These are the activations of a small network on made-up records, seen along a few directions, one row for each record.
After each row come some of the record's fields: Geved, Pefi, Satu, Nof, Gotaz, Tezab, Fop.
Not every record has every field; a missing one is left out.
Other fields move the rows too, some of them a lot.
Random noise pushes rows far along 10 fixed directions. That doesn't count. These rows show it; they differ only by the noise:
[-349  155 -100 -174  155  -63   22  229  121 -322   46   77   15  -86
 -100  -32  -60   59  -54   90  -32  215  103 -141   61  -29]
[-194   85  186  -14 -465 -154 -265  -96 -475 -126 -116  575  249 -392
  -33  -37  -21   57 -129 -151   95 -180 -346  -35  160   47]
[ -47  -55 -289  211  349  -38  351   25  193 -193  409   35   38   35
  -32  402 -118  201 -151  128  154 -143  450   53 -193  -26]
[-318  201  250  135 -189  -49 -172 -193  -50 -241   95  517  453 -302
 -178   29  241  157 -112  159 -123 -237 -217   58  104  102]
[-530  117  479 -275  -56   14  -17  -39   39 -400 -272  125  101 -354
 -244 -263  373   54 -327  225 -538  273 -127 -273  257  150]
[   6  -25  -25  115 -209 -190  -73 -320 -189  -67   14  276  201 -196
   41  160   13  178   15  111  112 -400 -119  189  187   20]
[ -50   27   68   86  -32  327 -193  -14  -94  188  271  301   34  -41
 -269  -33  -18  -22  152  -39 -202   37 -361  -27  250 -178]
[-268  -21 -176 -102  200   28    1  -96 -143  261 -306  192  -37 -164
   28 -420 -492 -420   46  188  199   24  275   10 -166  -80]
[-200  199  107 -101 -103  117 -236  -35 -411 -120  425  627  287  -27
  -53  -64 -147 -278  -21 -151  241   61 -145  -16   48 -169]
[ -47   66    8  -96  216 -165 -106   78 -236 -264  -53  -69  283  111
  -32  309   39  154  -13  -53  134  343  137   13  131  -26]
[-231  -32  361   32  369 -101 -126 -224 -189  -42 -585 -149  467  -98
 -163   53  215  142 -128  262 -212  410  210   30   71  164]
[-522  297  -57 -198  -11   89   20   86   87 -138   44  512   87 -255
 -101 -474 -241 -496 -100  171   72  -98  141 -107 -207  -34]

[ 205  173  -43  198  244 -108  -71   62 -231   99 -251 -152  458  192
  -93  294   19 -128   60 -103  246  147  289  237 -314   71] -> Geved=m1
[-278 -168  114 -393    1 -315  202 -275   43 -319 -278 -306 -412 -165
  278 -436  -41    4 -219  339  -30   71  203 -110  155   47] -> Geved=m2
[-331   77   78  362   85  -40   76  150  329 -225  369  249   98 -160
 -129  134  118  527 -207  103 -108  -67  -64  -53 -215  129] -> Geved=m4
[-147 -137  226 -184 -167   11  -95   26 -285   22 -115   37 -306 -179
   38 -307  -86    4 -134 -127  -85  301 -242 -215  152  -58] -> Geved=m2
[ 370  -63 -276  -14 -371  -46   56  307  -21  218 -140 -116 -382   -3
   62  113 -144  -10  102 -345  114 -258 -269   18   12  -49] -> Geved=m4
[ 282  -81 -208  -85  110 -179  173  -23  123   12 -283 -559 -244  218
   99   56  -45  -36  101   86   76  -96  206  137   15   -7] -> Geved=m4
[ 260 -226   11 -122  232  280  -26 -204  -99  126  506 -240 -203  394
  137  221  -32    9  241   -5  -46  298  -56   17  415 -212] -> Geved=m2 Pefi=z3 Satu=w1 Nof=h2 Gotaz=b1 Tezab=k1 Fop=p2
[   0  -31  243  -82  276  163 -221   -6 -253  147  -79 -107   83  110
 -144 -103   55  -89   46  -66 -169  547  -83  -60  142  -81] -> Geved=m1
[ 213  -59   46  -21   56  210   72 -353   -4  574 -316 -119  -65  172
   59 -395 -139 -659  143  193   59 -262  113  247 -194  -56] -> Geved=m4
[ 260   53   29 -194 -344  119   20  -63 -276  151 -169  -52 -226  -50
 -110 -248   -9 -555   10 -185  -77 -197 -138   -1   76  -86] -> Geved=m1
[ 152  -75 -108    5 -150  135  308  177   96 -103  514  -51 -418   58
  -16  182   16   40 -153 -182  -35 -106  -52 -141   -7 -110] -> Geved=m2
[  50  291  149 -524 -511 -300 -314   -1 -423 -546  194  217  215  203
  377   67  211 -323   69 -288  357  -41 -383    8  332 -107] -> Geved=m5 Pefi=z3 Satu=w2 Gotaz=b1 Tezab=k1 Fop=p1
[-329  174 -111  -82 -508 -209  -49  439  165 -356  150  369 -244 -377
  -30 -134  -51  289 -139 -198  -15 -217 -397 -276   51   74] -> Geved=m3
[  90  121   69 -214 -161  168  178  224  -11  -51  -59 -143 -108   25
 -109 -100  136 -232  -18 -167 -152   42  -89 -120  -48  -25] -> Geved=m2 Pefi=z5 Satu=w1 Nof=h3 Gotaz=b2 Tezab=k1 Fop=p2
[  95  113   48 -167  148  233   57  148  214  181 -438 -257  114  139
 -217 -101  121 -475   51   72 -224   -7  238   50  -68   38] -> Geved=m3 Pefi=z1 Satu=w1 Nof=h2 Gotaz=b5 Tezab=k1 Fop=p2
[ 125   22  200 -221 -205   13   75   29 -326 -272  233  104  -66  153
   47   51   81 -174 -290 -234   20  125   26 -187   -7  -71] -> Geved=m4 Pefi=z4 Satu=w2 Nof=h1 Gotaz=b3 Tezab=k1 Fop=p2
[ 211  -36   40  266 -272  363  -70 -118    3  694  -22  341  -54  -76
  -97 -261 -135 -393  146  -77  -22 -459 -336  160 -189  -62] -> Geved=m4
[   8 -150  240   97  134  113  141   42 -107 -152  272  -65   32  107
    0  303  268  173 -314 -269  -52  249  123 -103  -80    0] -> Geved=m2 Pefi=z2 Satu=w1 Gotaz=b2 Tezab=k1 Fop=p2
[ 135 -312  263  217   46  120  184 -150 -558   96  339  170  -98 -109
  -40  250  -58  115 -420 -284   -2  190   88 -123 -121  -21] -> Geved=m1
[ 261   60  191 -328  -55  103  246 -466  -10 -112   14 -273   72  219
   32  -59  385 -543  -50  247 -181 -249  170  237  271  -54] -> Geved=m5 Pefi=z5 Satu=w1 Nof=h2 Gotaz=b2 Tezab=k1 Fop=p2
[  97 -192 -292  -60  323   79   27   71  -48  327 -161 -282 -159  206
  136  -55 -289 -121   29  -57  220  325  198  -18 -173 -103] -> Geved=m5 Pefi=z5 Satu=w1 Nof=h2 Gotaz=b4 Tezab=k1 Fop=p2
[-184 -105  -93  398  293   12  127 -147  178 -108  633  209    1 -107
  -47  117 -105  378  -88  207   46 -112  147   54 -134  -43] -> Geved=m1
[-413  208  -53  -20  145   -5 -237  -91  119  -26 -204   90   31 -159
 -162 -378  -26   76  170  383 -189   98  -96   23   40  -12] -> Geved=m1 Pefi=z2 Satu=w2 Nof=h2 Gotaz=b5 Tezab=k1 Fop=p1
[ 285 -105 -143   12 -119   23  191 -148   -2  258  -83 -191 -237   57
   86  -19  -70 -233   59   28   83 -290   48  139  -52  -53] -> Geved=m2
[-108  -17 -129  229   39 -344 -139   41   12 -114 -155  131  171  -85
  129  259 -106  491   62  -41  242  -58   21   91 -107   83] -> Geved=m4 Pefi=z2 Satu=w1 Nof=h1 Gotaz=b5 Tezab=k2 Fop=p1
[-187  227 -123   50   70  216  -10   43  558  272 -145 -118  -76   15
 -223 -439   13 -252  314  357 -246 -172 -104   85  -71  -46] -> Geved=m2
[-531  165  424   59 -156 -151 -215   21 -213 -197 -136  514  341 -304
   22 -331  -23   25 -326   -2  154  122  -73 -145 -303  175] -> Geved=m4
[   1   70  115   53 -295 -185 -297 -137 -357  -62  -99  197  154 -200
  -26  -50   38  107   48  -85   53  -87 -314   70  179   23] -> Geved=m1
[-268  129 -173  456  124   41   48  123  478  166  123  206  130 -140
 -209  -12  -59  289   76  237 -101 -282  -21   63 -289  111] -> Geved=m3
[-336  -31  178  551  239  -12 -144 -264  -66   28  374  508  393 -293
 -138   65  -15  477 -127  205  -26  -27  -27  100 -172   93] -> Geved=m1
[ -12   25   46  -85  -79 -148   75  -61  114  -42 -329 -133  -19  -90
  -15  -97  142  -42  -92  117 -147 -172   22    8   22  150] -> Geved=m3
[ -86   30 -224  232 -253 -415  115   83  255 -207 -184   22  104 -206
   75  161    7  480  -47   39   37 -395   -8   77  -94  198] -> Geved=m3 Pefi=z5 Satu=w1 Nof=h1 Gotaz=b4 Tezab=k1 Fop=p2
[ 297   75 -291  186   95   -7    8  -57  -47  300 -275 -270  128  235
  -55  -55 -228 -294  303   13  147 -121  206  274 -194  -85] -> Geved=m1 Pefi=z5 Satu=w1 Nof=h1 Gotaz=b4 Tezab=k1 Fop=p2
[-442  189   10    7  338   64 -204   56  373  141 -147  -17  128   -5
 -113 -397  -47   30  269  387 -149  313  -60   34  -26  -20] -> Geved=m2
[-176  -99 -455   84  321  -93  -32  290  103  227  100   16 -323   49
  197 -189 -654  137  196   11  411  206  124  -11 -235 -148] -> Geved=m4
[ 127  -78 -117  -49   92   48  189  151 -231  102  -51 -162 -195   24
  -63   29 -201 -270 -129 -199   78  171  267 -141 -164  -51] -> Geved=m5
[ 227 -189   17  114   91 -320  128 -294  -34  169 -414 -205  220   82
  340  204    6    9  -66  141  362 -229  325  286 -238  163] -> Geved=m4
[  76 -195  214 -229  363  -83  -30 -251 -206  -18 -312 -516  -75  158
   45  -79  108  -14  -17  157 -153  491  176   -6  259  -24] -> Geved=m1
[-156  217  374 -358 -187 -179  -62 -284  188 -473   90  -59  172  158
  152 -171  466  -77  -47  282  -73 -110 -155   81  264   56] -> Geved=m4
[ 248 -275  -36 -317  -16 -128  275 -293 -270  -32 -104  -90 -315   35
  326   69 -186 -257 -191  -36  261  -78  432  -20   18  -51] -> Geved=m2 Pefi=z2 Satu=w2 Nof=h1 Gotaz=b5 Tezab=k1 Fop=p1
[  81 -125 -409   11  151  -63  260 -128  227  -89  455  -94 -315   21
  185  165 -302  303   82  132   95 -196  212   74  144  -92] -> Geved=m1 Pefi=z5 Satu=w1 Nof=h1 Gotaz=b4 Tezab=k1 Fop=p2
[ 236 -130  226   84 -114   69   16 -397 -242   53  453  198  147  135
  124  206  172  -62 -100  -37  125 -219  -83  116   97  -57] -> Geved=m5
[-331   75   59 -236 -296 -405 -205   29  -51 -335 -247   15 -108 -259
  175 -240    8  317   13   99   51   92 -290  -88  264   63] -> Geved=m2

Which values does each new row have?
[ 171   81 -249 -457  156 -214 -176   22 -104   -8 -202 -389 -109  396
  246 -140 -196 -301  359   27  300  249   66  120  249 -157] -> Geved=m3
[ 235 -359   40  -27    6   49   -1 -143 -499  352   94   48 -205   79
  231   12 -322 -148  -68 -251  317  154   31  -62    0 -152] -> Geved=m5
[-126 -125  319  282 -274  167   89  164 -179  290 -196  393   10 -411
 -181  -51    4   -6 -407 -253 -184  -49 -154 -251 -330  189] -> Geved=m3
[ 155 -177  171 -102  103  -56  -23 -396 -259   23  164 -146  174  275
  263  127   51   12   44  104  184  136   -2  257  246 -141] -> Geved=m2 Pefi=z5 Satu=w1 Nof=h2 Gotaz=b4 Tezab=k1 Fop=p2
[  85  -74  235   47 -163  214 -106    1 -399  187   49   90  -62  -59
 -197  -78   -2 -152  -90 -255 -119  166 -208 -170   67  -82] -> Geved=m5
[ -12  -41 -176   39   70 -255  412  -56  479 -242  -75 -316 -102  -26
  109  123  135  121 -177  288   35 -384  405   34 -176  159] -> Geved=m5
[-199 -101  331  116   79   92 -259 -311 -295  220   66  295  207 -118
  -30 -227  -33   21  -14   99  -28  195 -169  -16   74  -31] -> Geved=m5
[  78   74  -23   26 -113 -140 -210  -18 -169   38 -105   31  197   13
   23   71   21   17  130  -66  158  -17 -126   74   79    4] -> Geved=m5
[-212   50  -14 -255  -67  260   26  -50  234   86  290  156 -416  -13
  -62 -605 -157 -381   71  164 -204 -133 -200 -146  144 -166] -> Geved=m3
[ -61 -343  597 -195   32 -348  210 -509 -527 -147 -673 -223   84 -257
  272  -63  227   -8 -612  117  -31  246  382  -44  -66  286] -> Geved=m2
[ 293 -322  -57  136   88 -138  -27 -543 -125  275   24 -225 -109  151
  198   55 -104  193  204  228  115 -265  -30  270  261  -74] -> Geved=m3
[ 215   37 -206 -102   58  113   89  294  -51  347 -344 -109 -105  111
  -22 -151 -284 -604   19 -231  199    0  238  -46 -338  -28] -> Geved=m3
[ 328  -33 -136 -229    0 -107  314  -35  152 -266  215 -575 -297  372
  118  265  192  -21   30   35   39  -63  163   60  183 -106] -> Geved=m2
[ 114   27   -7   36 -187  -21 -112  437 -283   39 -353 -115  -94 -127
 -220   54  -60   12  -92 -428  -30  226 -127 -224  -68   28] -> Geved=m1
[ 156  115  244 -142  -67  -83 -165 -361 -237 -263   82   19  404   76
   50  202  246   -6   17    8   23   39  -41  144  290   17] -> Geved=m1 Pefi=z5 Satu=w1 Nof=h1 Gotaz=b4 Tezab=k1 Fop=p2
[-296   29 -154  100   13 -279  -18   60  -61  -12 -311  133   50 -343
   24 -164 -255   88  -77  101  143  -20  167  -57 -200  135] -> Geved=m5
[ 712 -246 -304   77    1  161  268 -206 -275  326  431 -319 -404  373
   81  342 -171 -228  157 -205  187 -246   71  229   89 -263] -> Geved=m1
[ 311 -141   13   46  -85  -63  272 -260  -46  -12  -28 -341 -208   26
   -5  170  170   10  -93   73 -135 -254   83  119   90   31] -> Geved=m1
[ 375 -239  -72  269  107  172  -95 -304 -379  553  155   17   18  145
    0  116 -216 -118  198  -85  173  -55  -43  189   25 -169] -> Geved=m5
[-420  474  -70 -104  -95  102 -158  257  508  -95  -55  117   45  -69
 -224 -545   29 -299  237  251 -129  -89 -184  -35  -99  -27] -> Geved=m2
[ -72   94  202  116 -138   94  -47  310   42   51 -121  141   94  -97
 -134   10  124    5 -164 -196  -75   95 -172 -130 -219  105] -> Geved=m4
